Each row below holds a small network's activations on one input, seen along a few directions.
In each table, some parts of the input vary, and every possible input appears once, in random order.
A made-up example of a description, with smaller parts first: line(6) and (point or line(11) or (values(3) and ring(8))).
Shared parts are said once, and a part with two or three values counts as separate values.

Other details of the inputs vary at random and push rows far along three fixed directions, the same in every table; ignore that.

Rows:
x1: 7 -10 -5 -10 0 10 8 4 -12 20 -6
x2: -10 -2 -6 -8 -2 7 0 -1 5 9 -1
x3: 18 8 28 -12 14 -35 -19 -7 9 7 14
x4: -11 -3 -6 -10 -1 6 2 -4 0 6 0
x5: -2 20 1 23 -21 6 -9 14 -22 -21 -1
x6: 0 14 3 22 -23 7 -7 17 -20 -23 0
x7: -9 -10 -5 -10 1 6 1 0 1 2 -2
x8: -10 -8 -7 -7 -3 4 3 4 5 7 5
x9: -12 -6 -5 -6 -3 3 5 3 4 9 4
x10: -12 -2 -9 -7 -2 3 2 1 4 10 3
x11: 32 0 -39 18 21 -2 51 -34 35 -20 -7
x12: -9 -9 -4 -11 -1 7 3 -1 1 3 1
x13: -11 -3 -6 -10 0 7 1 -4 -1 6 0
x14: -12 -7 -6 -4 2 5 1 -1 2 9 2
x15: -8 -10 -4 -8 3 9 -2 3 5 4 -4
x16: -11 -9 -3 -8 2 6 3 -1 0 4 -3
x17: 7 -12 -5 -10 4 11 6 4 -13 18 -7
x18: -2 15 1 28 -19 5 -7 20 -18 -19 3
x19: 20 4 33 -16 8 -33 -15 -8 8 2 14
x20: 18 10 27 -12 10 -37 -17 -7 10 8 16
x21: -8 -11 -4 -8 4 9 -2 3 5 4 -5
x22: -11 -4 -3 -6 -2 7 2 -2 5 9 -1
x23: -11 -7 -3 -5 4 8 -2 -1 3 7 -6
x24: 19 8 31 -13 14 -31 -21 -8 10 6 8
x25: -1 12 1 29 -12 5 -11 20 -20 -21 -3
x26: -8 -7 -4 -9 -3 8 2 2 7 6 0
x27: 18 6 34 -15 6 -35 -11 -8 8 5 13
x28: -11 -9 -3 -8 3 6 2 -1 -1 4 -4
x29: -11 -6 -3 -6 0 8 0 -2 4 8 -2
x30: -9 -11 -5 -10 2 6 1 0 0 2 -3
x31: -12 -7 -3 -8 1 6 2 -5 -1 6 -2
x32: -10 -8 -2 -6 3 9 1 1 4 6 -3
x33: -9 -11 -8 -7 4 5 -1 4 3 5 -1
x34: 17 7 33 -14 9 -34 -15 -12 6 5 12
x35: -1 17 -2 28 -12 6 -14 18 -21 -20 -3
x36: -11 -2 -6 -11 -2 6 2 -4 0 7 1
x37: -10 -3 -5 -8 1 9 -1 -1 4 8 -2
x38: 2 13 3 25 -19 10 -10 20 -17 -22 -1
x39: 18 4 34 -14 11 -33 -14 -9 6 3 12
x40: -10 -1 -6 -8 -3 7 1 -1 5 9 -1
x41: 17 10 2 24 -16 12 -4 22 -35 -9 -8
x42: -11 -8 -4 -5 4 8 -2 -1 3 7 -7
x43: -12 -8 -7 -4 4 4 -1 0 2 8 -1
x44: -9 -8 -4 -11 -4 6 4 -1 2 4 2
x45: -11 -5 -3 -6 -1 8 1 -2 4 9 -1
x46: 30 3 -34 19 17 -1 54 -36 37 -17 -11
x47: 18 8 28 -12 15 -35 -20 -6 9 6 13
x48: 19 5 35 -12 11 -31 -16 -6 11 5 11
x49: -9 -7 -4 -11 -6 5 5 0 2 5 2
x50: -9 -9 -7 -7 0 5 2 3 4 6 5
x51: -1 13 5 25 -16 8 -8 16 -23 -23 -3
x52: 7 -12 -5 -10 5 11 5 4 -13 18 -9
x53: 37 1 31 -15 14 -29 -11 -3 -6 17 6
x54: -1 15 5 24 -20 7 -6 16 -22 -22 0
x55: -12 -6 -3 -8 0 6 2 -5 -1 6 0
x56: -8 -9 -3 -8 -1 9 1 2 6 5 0
x57: -13 -5 -7 -5 -2 3 3 0 3 10 4
x58: -13 -4 -7 -5 -3 3 3 0 3 10 3
x59: 7 -13 -6 -9 7 10 4 4 -14 17 -11
x60: 7 -13 -6 -9 6 10 4 4 -13 17 -10
x61: 0 13 6 27 -16 10 -10 18 -18 -21 -3
x62: -11 -6 -3 -6 2 8 0 -2 4 8 -2
x63: -12 -6 -2 -9 -4 5 6 -2 1 6 1
x64: -11 -5 -6 -10 3 6 -1 -3 -1 5 -5
x65: -9 -10 -4 -11 0 7 2 -1 1 2 -1
x66: 42 20 -33 52 6 -1 38 -16 13 -49 -12
x67: -10 -7 -2 -7 -1 8 3 1 5 8 0
x68: 30 8 -38 15 16 -3 54 -41 32 -18 -10
x69: -11 -7 -2 -9 -2 6 5 -2 0 5 1
x70: 27 29 40 19 -11 -34 -25 6 -15 -22 11
x71: -11 -5 -9 -6 6 4 -3 1 2 8 -2
x72: 7 -10 -5 -10 -1 9 8 4 -12 20 -6
x73: -12 -5 -3 -8 -3 5 4 -5 0 7 1
x74: -2 14 3 26 -15 7 -12 13 -24 -23 -6
x75: -2 17 3 25 -22 6 -7 13 -22 -20 -1
x76: 17 7 30 -10 10 -36 -16 -7 9 8 16
x77: -9 -10 -7 -7 2 5 0 4 4 5 2
x78: 30 1 -37 20 22 -2 53 -35 34 -18 -7
x79: -11 -3 -9 -7 0 4 1 0 3 9 4
x80: -11 -4 -6 -10 2 6 -1 -4 -1 5 -4
x81: 0 17 2 26 -12 9 -16 17 -20 -21 -8
x82: -10 -4 -6 -7 4 8 -3 -1 4 7 -6
x83: -12 -7 -5 -5 -1 4 4 2 3 8 4
x84: -12 -6 -6 -4 1 5 1 -1 2 9 3
x85: -1 12 1 29 -13 6 -10 20 -20 -21 -2
x86: 0 14 0 26 -21 5 -8 21 -17 -21 3
x87: -11 -7 -3 -5 3 8 -1 -2 4 7 -4
x88: 17 4 29 -9 16 -36 -19 -7 8 6 10
x89: -11 -4 -6 -10 2 6 0 -4 -1 5 -2
x90: -12 -7 -6 -4 3 5 0 0 2 8 1
x91: 20 10 31 -14 11 -32 -18 -8 11 7 11
x92: 21 4 29 -13 9 -35 -16 -4 11 5 17
x93: 70 34 9 48 18 -37 21 -25 20 -50 -5
x94: -12 -7 -4 -8 2 5 1 -4 -1 6 -4
x95: -8 -10 -4 -8 2 9 -1 2 5 4 -2
x96: 30 1 -37 20 24 -3 52 -35 34 -19 -9
x97: -8 -7 -4 -9 -4 7 2 2 7 6 0
x98: -11 -6 -2 -7 -2 7 4 1 6 8 0
x99: 0 12 5 28 -13 9 -12 19 -19 -22 -7
x100: -11 -3 -8 -7 2 5 0 0 3 9 3
x101: -11 -4 -3 -6 -3 6 2 -1 5 10 -1
x102: -1 14 2 28 -16 6 -8 19 -19 -20 2
x103: 2 12 4 25 -17 11 -12 20 -17 -23 -3
x104: -10 -3 -5 -8 2 9 -2 -1 4 8 -2
Description of these inputs: line(8) and (point or (values(3) and line(4))).
The inputs of x54 and x28 match in every part but the line(8) part. If x92 is changed in the same way as x54 into x28, which row does it become?
Answer: x33
The inputs of x64 and x13 match in every part but the line(8) part. If x88 is changed in the same way as x64 into x13, which row does it become?
Answer: x14
A walk changes only the line(4) part. It starts at x10 and steps to x58. List the rest of the walk in order.
Answer: x9, x86
Change only the line(8) part in x9. List by row number the other rows that result.
Answer: x18, x25, x78, x83, x85, x96, x102
Which other rows agree with x18 in the line(8) part? List them by row number.
Answer: x1, x2, x5, x6, x8, x20, x22, x26, x57, x63, x75, x98

Rows:
x105: -6 4 19 -29 36 -50 2 -58 76 -15 17
x106: 73 67 41 87 -13 -56 -35 30 -34 -65 19
x107: -6 -10 -15 10 3 29 6 5 3 -7 -21
x108: -49 6 -21 13 -19 8 8 -5 34 -30 18
x109: -14 -2 -29 15 13 18 3 1 -7 -1 -13
x110: -3 -12 -19 12 -8 24 16 15 7 -1 -4
x111: -13 -8 -26 11 8 17 7 -2 -11 -6 -13
x112: -60 4 52 -41 -28 11 -84 44 -48 49 7
x113: -8 3 -20 5 -21 19 24 -3 -7 4 1
x114: 74 58 45 77 -19 -59 -28 26 -41 -74 19
x115: 34 -4 23 -45 30 -40 21 -57 28 13 2
x116: 35 8 11 -30 25 -44 17 -40 45 35 16
x117: -9 10 -23 8 -17 20 20 0 -2 10 0
x118: 41 -11 16 -27 36 -38 13 -24 55 25 14
x119: -7 -1 -17 -3 -25 18 29 -5 -13 -4 2
x120: -11 2 -15 -2 -11 23 18 -13 -14 -7 -17
x121: -11 -7 -30 15 -1 11 15 10 -5 3 3
x122: -13 -10 -24 6 7 16 10 -2 -14 -11 -14
x123: -5 -15 -13 3 -1 28 11 3 -2 -14 -21
x124: -6 -6 -17 11 5 30 3 6 6 -4 -20
x125: 36 -18 11 -34 36 -53 23 -36 32 15 22
x126: -12 7 -17 5 -8 24 14 -11 -9 1 -18
x127: 38 -8 16 -27 47 -32 0 -34 53 21 -5
x128: -14 -6 -26 13 10 17 6 0 -9 -4 -14
x129: -2 -14 -18 10 -10 24 17 13 5 -3 -3
x130: -4 -17 -11 0 -2 29 13 1 -5 -17 -19
x131: -3 -5 -24 15 -6 25 9 17 13 4 -4
x132: 35 2 17 -33 23 -45 24 -42 40 30 17
x133: -13 11 -19 6 -5 25 11 -10 -7 3 -17
x134: 75 56 58 76 -14 -37 -40 23 -32 -78 -5
x135: -1 -18 -15 2 -14 24 23 11 -1 -11 -2
x136: -62 -9 43 -33 -11 4 -93 55 -48 45 11
x137: -11 -12 93 -88 -4 -61 -63 9 -9 66 42
x138: -11 4 -16 3 -10 24 15 -13 -11 -2 -17
x139: -57 -19 46 -35 -27 -3 -75 62 -51 44 29
x140: -11 -1 -36 18 2 13 8 12 0 8 3
x141: -12 -12 -23 3 5 17 12 -4 -18 -14 -12
x142: -2 -16 -17 5 -12 23 20 14 2 -8 -4
Describe the family of inputs behind these rows.
Answer: values(2) and (point or (values(3) and line(6)))
Change only the values(2) part in x110. List by row number the other rows that result.
Answer: x107
Change only the line(6) part in x114. List by row number the other rows that result.
Answer: x106, x121, x125, x139, x140

Rows:
x143: -65 -28 29 -14 -24 32 -63 73 -45 17 11
x144: 50 6 -1 0 17 -48 36 -25 29 -13 12
x145: -11 -11 4 -30 9 -12 0 -22 21 6 -5
x146: 16 -14 -13 -29 7 -16 34 -27 37 22 4
x147: -36 18 3 12 -20 25 -14 8 -22 -3 -14
x148: 37 7 19 8 26 -36 19 -34 27 -38 5
x149: -57 -13 37 -50 -5 -3 -46 4 -12 49 6
x150: -10 20 5 50 -39 22 -41 58 -42 -33 -11
x151: 20 14 29 7 11 -32 -45 17 -11 -3 18
x152: -45 -12 -64 21 -21 56 32 1 -9 -28 -28
x153: 0 17 51 -18 -13 -28 -30 12 -13 32 19
x154: -15 -21 11 -46 -6 -12 -5 3 10 38 14
x155: -32 -26 7 -53 17 -14 -5 -13 18 23 3
x156: -10 -10 -7 -20 26 -15 17 -41 24 17 -2
x157: -8 -27 19 -37 20 3 -10 2 31 30 3
x158: -9 -46 -83 4 9 97 53 8 -41 25 -63
x159: -46 -43 -75 15 -2 76 43 11 9 -3 -22
x160: -15 -25 -31 -39 20 5 36 -45 47 16 -16
x161: 50 30 45 9 3 -60 -7 -16 6 4 21
x162: 33 21 15 8 25 -42 12 -47 25 -12 -1
x163: 57 50 14 35 -10 -26 6 -6 -3 -32 12
x164: 10 -32 -9 -32 17 -9 40 -28 37 19 14
x165: -35 -8 30 -50 -5 -3 -32 2 6 25 -2
x166: -7 -15 -3 -11 31 -15 1 -4 16 27 4
x167: 1 -9 -38 -15 28 18 24 -20 37 20 -8
x168: -40 -21 -18 -4 -14 33 -21 36 -13 13 -9
x169: -22 -27 -38 11 1 47 21 10 11 -4 -13
x170: 47 12 4 26 35 -42 10 -24 25 -8 3
x171: 22 39 -49 72 -37 33 34 9 -25 -53 -8
x172: 44 29 24 27 21 -33 -7 -10 18 -6 -1
x173: 31 3 0 8 17 -13 31 -44 38 -31 -7
x174: -13 -9 -7 -21 30 -17 21 -37 23 15 -1
x175: -16 -22 -56 -5 8 21 59 -29 20 26 -3
x176: 66 20 54 13 9 -66 0 -7 10 -29 30
x177: -5 -21 -33 -21 22 -6 52 -32 28 33 7
x178: 18 52 -20 60 -21 21 8 -3 -18 -63 -17
x179: -5 -17 -33 -3 27 10 28 -23 34 27 -11
x180: 58 20 -9 51 -28 34 20 26 -81 -29 -36
x181: -54 -2 20 -5 -29 28 -76 67 -53 20 11
x182: -24 -3 10 5 -17 21 -12 8 -12 -22 -4
x183: -19 -24 34 -44 -14 -3 -18 12 1 35 21
x184: 15 -26 48 -64 20 -7 -31 -6 -43 48 -22
x185: 14 21 -20 68 -22 14 -8 36 -26 -53 -14
x186: -38 -17 -15 -38 10 11 -5 -17 6 21 3
x187: -12 -1 -5 -22 18 -11 -1 -19 8 1 6
x188: -36 -26 -58 -3 -23 43 39 9 -3 8 -8
x189: 40 6 18 9 22 -34 16 -38 29 -37 3
x190: 5 -7 -47 10 27 11 27 -10 19 -4 -4
x191: -59 0 14 3 -42 53 -32 39 -36 -13 -10
x192: -11 -2 33 -15 -26 8 -15 24 -11 11 14
x193: 23 11 36 13 6 -41 -39 29 -9 -16 10
x194: 39 40 20 54 -15 -13 -25 30 -12 -45 -9
x195: -24 -1 41 -36 -15 -22 -51 36 -34 32 35
x196: -18 -7 48 -43 -6 -31 -35 10 -11 54 27
x197: -44 0 13 -18 -40 21 -43 45 -47 25 20
x198: -2 27 29 27 -23 0 -65 49 -41 -12 9
x199: -23 -15 -52 -25 17 28 39 -44 33 12 -13
x200: 37 42 11 48 -25 -21 -14 18 -34 -41 18
x201: 7 18 -43 69 -5 29 24 8 -10 -31 -21
x202: 34 32 16 13 10 -33 -9 -27 6 -31 6
x203: 58 28 39 -2 1 -54 1 -12 20 -9 13
x204: 14 -17 29 -18 19 -18 -17 0 26 13 8
x205: 22 21 -35 74 -38 36 42 14 -20 -63 -9
The inputs of x200 and x186 match in every part but one. If x188 is changed in the same way as x200 into x186, which row does it become?
Answer: x152
The inputs of x159 and x164 match in every part but one. If x193 is changed in the same way as x159 into x164, which row does it become?
Answer: x144
Describe the family of inputs behind these rows.
Answer: values(3) and (point or (line(4) and line(5)))
Change only the line(4) part in x161. List by row number the other rows that result.
Answer: x146, x171, x183
Change only the values(3) part in x178. List by row number the other rows that result.
Answer: x163, x167
